A small network was shown many inputs. Here are its activations along a few directions, one row for each input.
Each table varies a few parts of the input and shows all the possible inputs, shuffled.
A made-up example of a description, with smaller parts first: one of 3 separate values, together with either a single point or one of 11 places along a line or (one of 4 places along a line, together with one of 5 places around a ring).
Shared parts are said once, and a part with two or three values counts as separate values.
(in the rows, 128 means zero)

Other details of the inputs shift rows strongly along two fixed directions, in all tables alike. That doesn't count.

Rows:
row 1: [131 130 122 107 122 133 153 137 155 125 184 123 122 148]
row 2: [150 209 168 131 201 117 160 109  77 119  76 119 116 106]
row 3: [164 114 119 112  95 144 155 141 124 135 152 133 116 112]
row 4: [122 117 145 132 124 151 157 122 159 126 165 143 112 117]
row 5: [166 195 121 141 164  97 137 104  84 128  53  92 130 129]
row 6: [ 48  11 118 128  95 102  70 107 163 117 118 128 159 168]
row 7: [ 76  89 156 136 114 131 125 171 101 129 152 133 126 127]
row 8: [128 132 112 114 109 148 140 131 130 132 178 128 131 148]
row 9: [129 148 140 124 130 161  91 201 129 136 161 155 121 108]
row 10: [142 125 129 113  92 142 134 138 148 167 146 115 140 146]
row 11: [163 121 103 135  94 129 168 146 135 132 147 130 112 107]
row 12: [156 114 110 107  98 137 140 137 137 142 160 115 139 143]
row 13: [132 147 151 119 144 144 102 203 153 125 164 149 112 109]
row 14: [135 162 112 125 166 119 124  73  73  87  89 135 112 129]
row 15: [145 125 148 122  98 150 152 142 140 171 140 130 141 112]
row 16: [160 119 144 130  98 159 159 140 129 146 144 131 123  96]
row 17: [168 196 139 120 195 112 163 109  64  86  90 121  90 105]
row 18: [109 113  97 125 184  91   7  75 130  90  41 133 151 151]
row 19: [168 137 103 128  99 128 168 161 134 143 158 109 129 125]
row 20: [108 118 135 152 162  76 117 132  69  97  47 100 133 114]
row 21: [147 130 118 135 119 131  97 202 152 145 141 134 125  94]
row 22: [ 71 123 101 123 177  81  64   8 161  91  69 120 149 206]
row 23: [ 95 103 176 132 131 120 150 193 110 127 161 125 110 117]
row 24: [ 89  48  83 153  83 114  99  52 206 118 125 145 150 152]
row 25: [ 68  92 101 122  96 134  85  70 185 140 153 139 153 194]
row 26: [133 137 144 138 113 171 160 135 119 138 162 146 115 103]
row 27: [148 212 160 136 184 134 151 109  53 129  74 124 125 103]
row 28: [134 122 127 144  94 130 155 134 161 163 134 130 142 115]
Each input here is: one of 4 places along a line, together with either one of 2 separate values or one of 5 places around a ring.
- The inputs of row 4 and row 16 match in every part but the place on the line of 4. If row 22 is changed in the same way as row 4 into row 16, which row does it become? => row 10
- Which other rows does row 18 become when the choice among 2 separate values takes its other values? List them by row number. => row 6
- A walk changes only the place on the line of 4. It starts at row 13 and steps to row 9. List the rest of the walk in order. => row 18, row 21

Rows:
row 29: [107 113 135 131 114 138 127 163 131 135 153 137 126 119]
row 30: [143 123 118 122 100 134 155 138 138 146 154 121 124 131]
row 31: [132 139 144 129 170 112 116 126  87  98  88 122 117 111]
row 32: [134 116 135 126  96 145 163 129 130 147 150 125 132 127]
row 33: [142 125 121 134 102 131 158 140 152 143 149 124 128 120]
row 34: [108 117 145 132 116 140 124 164 135 141 154 131 127 127]
row 35: [141 162 131 133 163 125 130  85 103 117  91 128 127 122]
row 36: [124 147 122 136 164 109  99 123  92 108  77 122 130 122]
row 37: [132 123 130 135 107 134 166 135 147 139 154 127 124 122]
row 38: [145 137 123 121 106 146 140 139 152 143 155 136 121 125]
row 39: [127 122 145 120 117 135 125 176 143 150 149 128 131 123]
row 40: [ 32   6  68 134 100  90  18  37 222  95 120 159 168 203]
row 41: [140 167 129 127 162 122 129  90 105 110  93 129 118 130]
row 42: [117 123 156 120 122 138 134 173 136 146 155 130 127 122]
row 43: [136 134 125 117 116 147 149 137 141 133 171 132 123 135]
row 44: [136 132 129 130 166 107 102 122  97 100  78 120 124 117]
row 45: [141 157 127 128 155 111 147  96  88 114  95 112 119 132]
row 46: [124 124 139 132 114 139 120 173 135 146 148 126 129 122]
row 47: [147 136 116 116 112 144 141 141 146 137 166 129 127 133]
row 48: [117 135 134 136 163 107 105 117  91  98  89 131 124 123]
row 49: [145 118 126 125  92 142 155 134 134 151 145 122 136 125]
row 50: [146 159 118 133 159 118 114  79 111 117  82 125 133 126]
- The inputs of row 40 and row 48 match in every part but one. If row 38 is changed in the same way as row 40 into row 48, which row does it become? => row 41
- Describe the family of inputs behind these rows. => one of 2 separate values, together with either one of 5 places along a line or one of 6 places along a line
- Which other rows does row 30 become when the choice among 2 separate values takes its other values? List them by row number. => row 45
- A walk changes only the place on the line of 5. It starts at row 44 and steps to row 40. List the rest of the walk in order. => row 36, row 46, row 39
